These are the activations of a small neural network, seen along a few directions. Each row is one input.
Each table varies a few parts of the input and shows all the possible inputs, shuffled.
Descriptions start from the smaller parts, as in this example, which fits no table here: one of 2 separate values, together with either a single point or one of 9 places around a ring or (one of 4 places along a line, together with one of 8 places around a ring).
Shared parts are said once, and a part with two or three values counts as separate values.

Other details of the inputs shift rows strongly along two fixed directions, in all tables alike. That doesn't count.

A family of inputs:
row 1: [-17  40  31  19 -41 -13  34  33 -48  15 -37 -26 -35]
row 2: [  5   2 -48  13   2  55   8   5 -17  32  77  67  20]
row 3: [  0 -34  18 -12  21  -6  -9   8   0   0 -14  14  10]
row 4: [  9 -36 -15 -12  20  -5 -15 -28  20 -38 -19 -16  23]
row 5: [ 12 -24  14 -12  44 -33 -58 -70  98 -11 -52 -79  53]
row 6: [ 59 -74  14 -12  10 -50 -30 -55  37 -40  -8 -72  43]
row 7: [-28  40  13  -2 -18   1  37  66 -19 -17 -41  -8 -27]
row 8: [-43  37 -73  -9 -11  24 -12 -35  50  76  63  64 -32]
row 9: [-37  33  24  -4 -28  -7  30  62 -37   1 -62 -33 -27]
row 10: [-33  24  47  12 -33 -23  56  27 -60  35 -53 -42 -37]
row 11: [ 22  22 -36  -3  -5  63   5 -18 -24  37  66  62  -1]
row 12: [-34   8  58 -25 -18  -6  34  50 -48  40 -55 -20 -32]
row 13: [-14  43  42  17 -35 -24  48  50 -33   1 -40 -23 -35]
row 14: [ 41 -57 -17  23  56 -31 -45  -9  59 -17  23 -33  -5]
row 15: [ 14 -37  -5   3  16 -19 -21 -42  15 -34 -19  -9  16]
row 16: [ 17 -38  -2  -7  18   3 -36 -35  15 -18  -5  31  16]
row 17: [ 13  20 -32  10   1  56  -1 -37 -25  23  51  79  -8]
row 18: [ 26 -12  -7  10   8 -16 -21 -10  33 -59  -8   9   9]
row 19: [ 10 -28  12  -9 -15   4   0   8 -12  21  15 -11  17]
row 20: [-22 -21  55  20  -2  11  10   8  51 -23  44 -31 -17]
row 21: [ 22  37 -66  16 -21  51   3  -5 -18   1  76  37   5]
row 22: [  6  14 -34  23  12  47   4 -23 -21  23  51  89   2]
row 23: [ 45 -82   6  -8   5 -45 -28 -39  35 -39   2 -71  50]
row 24: [ 34 -13  -6  -6  12 -15 -16  -8  31 -61   3  -4   9]
row 25: [ 21   1   4   6 -22 -26  13  31   7 -25   6 -31  10]
row 26: [ 12  11 -27   9   4  42  11   3 -20  35  55  60   9]
row 27: [  0  46  26   7 -36 -19  49  60 -29   7 -18 -30 -26]
row 28: [  8 -52   9   3  28 -18 -32 -14  20 -21 -19  26  24]
row 29: [ 16  -2  -2  -7  -4  -7 -12  -4   0 -31 -12 -17  -4]
row 30: [-34  34  34   9 -35 -18  28  52 -42   7 -62 -27 -36]
row 31: [-89  83  48 -28  15 -28  15  25 -22  62 -61 -40 -12]
row 32: [-17  13 -50   3  24  66   2   9 -12  10  36  92   7]
row 33: [-60  11   8 -24  24 -59 -38 -29  29  34  -5 -22  -4]
row 34: [ 26   3  12   1 -25 -23   1   8  -8 -10  -8 -45   2]
row 35: [ 10 -45   3 -24  20   3 -30 -15  21 -24 -19   8  24]
row 36: [  2  31 -58   0  10  63  16 -29 -26   7  49  54 -14]
Description of these inputs: either one of 2 separate values or one of 4 places along a line or (one of 5 places along a line, together with one of 6 places along a line).
A walk changes only the place on the line of 4. It starts at row 5 and steps to row 31. List the rest of the walk in order. -> row 33, row 8
Change only the place on the line of 5 in row 25. List by row number the other rows that result. -> row 2, row 19, row 21, row 23
Change only the place on the line of 6 in row 7. List by row number the other rows that result. -> row 13, row 18, row 24, row 25, row 27

A family of inputs:
row 37: [-79 106  -1  14 -14  73  74  64 -78  81   3  51 -55]
row 38: [ 37  49 -98  13  14  46 -36 -76  36 -20  82  57  13]
row 39: [  4 -14  52   3 -38 -14  43  45 -38   0 -29 -49 -13]
row 40: [-49  70  -4   6 -36  61  71  83 -99  76   1  75 -44]
row 41: [ 36  -1 -36   7   1  33  -9 -15   4 -41  51  45  11]
row 42: [-53   2  50  -3  -2 -36  11  25   5  53 -32 -43 -24]
row 43: [ 60 -42 -23  -5  35 -28 -65 -64  80 -78   9 -46  53]
row 44: [-40  28  39  -9 -22 -35  17  12  -9  20 -52 -47 -17]
row 45: [ 13 -10 -64   1  27  52 -24 -31   4  -5  45  94  14]
row 46: [ -5  -6 -61 -12  34  39 -38 -47  29  38  68  67  14]
row 47: [ 44 -47 -27   1   7  37 -15 -27  -9   1  46  51  30]
row 48: [-43  13  48  -8  -5 -37  12   8 -18  34 -57 -33 -21]
row 49: [ 26 -78  59 -14   6 -79 -37  -9  52 -72 -72 -80  23]
row 50: [ 25 -95  64 -12  22 -82 -41 -14  49 -62 -75 -67  25]
row 51: [ 10   2  35   8 -30 -47  26  54 -22 -29 -42 -60 -13]
row 52: [ 32  23 -57  15   2  26  -9 -15  14 -41  38  30  -6]
row 53: [ 14  -1  31  14 -41 -25  46  49 -39  -8 -28 -65 -17]
row 54: [  3 -27  62   8 -26 -15  37  43 -44  16 -33 -35 -13]
row 55: [  2   1 -58  -7  41  57 -28 -44  11   8  46  75  30]
row 56: [-35  23  45  -9 -10 -14  22  33  -7   6 -50 -53  -8]
row 57: [ 11  30 -54   9   8   8 -19 -34  49   5  63   7   0]
row 58: [ 35 -70 -11 -12  38 -46 -76 -84 110 -48  32 -37  52]
row 59: [-45  -1  38 -25  -3 -38   7  15 -28  48 -64 -24 -10]
row 60: [ -5  45 -29  21  -9  65  33  26 -52  20  49  85 -24]
The inputs of row 43 and row 56 match in every part but one. If row 52 is changed in the same way as row 43 into row 56, which row does it become? -> row 49
What do these inputs look like to the network? -> one of 4 places along a line, together with one of 6 places along a line
A walk changes only the place on the line of 6. It starts at row 42 and steps to row 48. List the rest of the walk in order. -> row 37, row 50, row 60, row 54
